Each row below holds a small network's activations on one input, seen along a few directions.
In each table, some parts of the input vary, and every possible input appears once, in random order.
A made-up example of a description, with smaller parts first: one of 2 separate values, together with either a single point or one of 11 places around a ring or (one of 5 places around a ring, together with one of 6 places along a line).
Shared parts are said once, and a part with two or three values counts as separate values.

Other details of the inputs vary at random and push rows far along three fixed directions, the same in every table; ignore that.

Table:
r1: [ -9 -17  -5   3  27  21   5   3 -27 -17   2]
r2: [-21  -1  76  18  12  15 -17 -34  64  20   9]
r3: [ -2   7  34  10 -11  19   7   0  46   5  22]
r4: [-11 -24 -67 -11  28 -23  12  38 -89 -33  -8]
r5: [  8   9  36 -10  -2   0  -2  -5  49   7  22]
r6: [-22 -28   4 -42  -5  14  33 -20 -21 -11  -3]
r7: [-10 -21 -51 -12  46  -5 -27 -13 -70  -5  -4]
r8: [ -2  -5   7 -36 -41 -11  28  48   1  -8   0]
r9: [ 19   6  17 -28 -59  18  29  43  13 -10   1]
r10: [  4  32 -37  53  17 -14 -46 -27  16  32   4]
r11: [ 35   5  51 -53 -47  10  33  36  34 -11   0]
r12: [-15  12  56  -5  12  17 -18 -39  66  31  31]
r13: [ 44  38 -42  43 -16 -26 -24  17  13   1 -18]
r14: [-37 -39  32 -26  79  29  -9 -40 -22  -9  18]
r15: [-14   3  35  25  15   8  -3 -65  49  10   2]
r16: [ 30  10 -70   5 -36 -45  28  29 -22 -23 -20]
r17: [-11 -14 -17 -37 -19  -7  46   7 -18 -14  -1]
r18: [-29 -34 -36 -24  61   7   6   4 -65 -24   9]
r19: [-23  -5 -21   2  19  -5  -6   1 -34   1   5]
r20: [-58 -59  49 -30  76  66  11 -39 -43  -9  20]
r21: [ 14  20 -25  54  32  -3 -47 -34  -2  23 -11]
r22: [-11  -2  36 -22 -24  16   8   7  13   2   4]
r23: [  4 -10  14 -39 -48  -3  22  43  -3  -9 -10]
r24: [ 11   4  11   8 -16  -2  13 -31  19   5 -14]
r25: [  0  28 -35  65  12  -5 -41 -26  11  32   9]
r26: [ 25  12 -21 -25 -40  -3  12  40  -9 -11 -10]
r27: [ 17  23 -36  58  -8 -45 -33   7  13  17 -10]
r28: [ 17  26   6  40  -9 -14 -19  -1  26   6  -8]
r29: [ 26  25 -34  49  -4 -24 -30   1 -17  12 -23]
r30: [ 22  -4  33 -33 -52  -3  31  50  12 -11 -18]
Description of these inputs: one of 5 places around a ring, together with either a single point or one of 5 places along a line.
- Changing only the place on the ring of 5 turns r8 into r2. The same change can be made to r19. Which row results? => r28
- Change only the place on the ring of 5 in r13. List by row number the other rows that result. => r10, r18, r21, r26
- Change only the place on the line of 5 in r20. List by row number the other rows that result. => r11, r21, r29, r30

Table:
r31: [ 52   4 -13 -53 -74   4  34  20  -4 -27 -17]
r32: [ 27 -13 -85 -36 -28   0  22  30 -81 -31 -49]
r33: [-11  10 -82  78  -4 -29 -12 -17 -50  21 -25]
r34: [ -2  18  -2  52 -12 -54 -29 -45  36  18 -22]
r35: [-28  13  76  31  37  44 -40 -62  36  47  53]
r36: [ 45  48  -1  52 -49 -66 -40  43  37  10 -27]
r37: [ 32   8 -88  84  45 -53 -50  24 -46 -23 -14]
r38: [ 38  56  -3  27 -51  -5  23  -4  80  -1  -4]
r39: [-11  28 102   2  12  64  -3 -19 105  11  38]
r40: [-30 -62 -41 -18  52 -11  39  -5 -73 -61   0]
r41: [-18 -31  80 -56  13  34  40  26   0   9  38]
r42: [-34 -32 -18  -1  68  28   4  24 -46 -40   2]
r43: [  0  38 -40  63 -22 -47 -25 -29  26  24 -42]
r44: [-72  -2  51 -43 -10  19 -28  22  98  41  87]
r45: [ 11   5 -48 -46 -68  -4  72  57 -64 -27 -15]
r46: [-60 -11  26  30  75  11 -46 -33 -11  22  -8]
r47: [ 61  64  21  27 -38 -51 -31  25  75  35 -10]
r48: [ 21   5 -31  37  76 -15 -33  -8  -7   3  16]
r49: [ -6  -7 -38  79  31 -28 -49   2 -60  18   0]
r50: [ 55   6   4 -18 -52  -9  19  -2  43  11 -17]
r51: [-35 -13  -5  18  77 -24 -27 -90  -7  30  -1]
r52: [ 10   9  19 -67 -47 -17  49  10   7 -23  -4]
r53: [ 81  59 -35  22 -78  -4 -33  60  19  10 -37]
r54: [-14 -32  45 -95   1  41  84  -1   3 -56  30]
r55: [-30 -37  20  -7   7  41   8 -39   3   2 -24]
r56: [-14   2 -13  35 103  24 -49 -54 -19  -2  34]
r57: [ 31  47  21  19 -76  -6  17 -20  53  27  17]
r58: [ -47  -27   87 -114   12   52   51   42  -15  -28   10]
r59: [  5 -27 -35  -2  10  21 -17  44 -61 -15 -36]
r60: [ -1  42  11  55  -6  16 -37  -7  12  40  12]
r61: [ 41  -9  33  -3 -47   2 -14  46  22  -9 -21]
r62: [-47  -1  32 -32  18  15  18 -46   7   4  -7]
r63: [-56 -15  16  58  60  31 -37 -30 -27  35  12]
r64: [ -12  -75  -53  -32   17   -6   17    2 -101  -46  -35]
r65: [-43 -18 -15 -99 -75 -12  53  59  52   0  54]
r66: [-50 -32  10  52  39  -4 -16 -72 -23  23  11]
r67: [ 90  30 -20  13 -49 -23 -27  50  25  16 -24]
r68: [ 59  10   7 -51 -54  18   3  58  -9 -23  -8]
r69: [-33  -8  69  24  30  20   1 -90  55  57  37]
r70: [ 15  33  59 -32 -24  -2  -8  13  38  -1  12]
r71: [-55 -66  -9 -58  47  35  73   7 -55 -63  -4]
r72: [  34  -11 -115    9   36  -49   21    8  -71  -36  -12]
- What is each input in this table made of? => one of 2 separate values, together with either a single point or (one of 4 separate values, together with one of 5 places around a ring)
- Changing only the choice among 2 separate values turns r50 into r67. The same change can be made to r71. Which row results? => r42
- Changing only the choice among 2 separate values turns r33 into r63. The same change can be made to r66. Which row results? => r49
- Change only the place on the ring of 5 in r42. List by row number the other rows that result. => r37, r39, r48, r56
- Change only the choice among 4 separate values in r40. List by row number the other rows that result. => r34, r64, r66
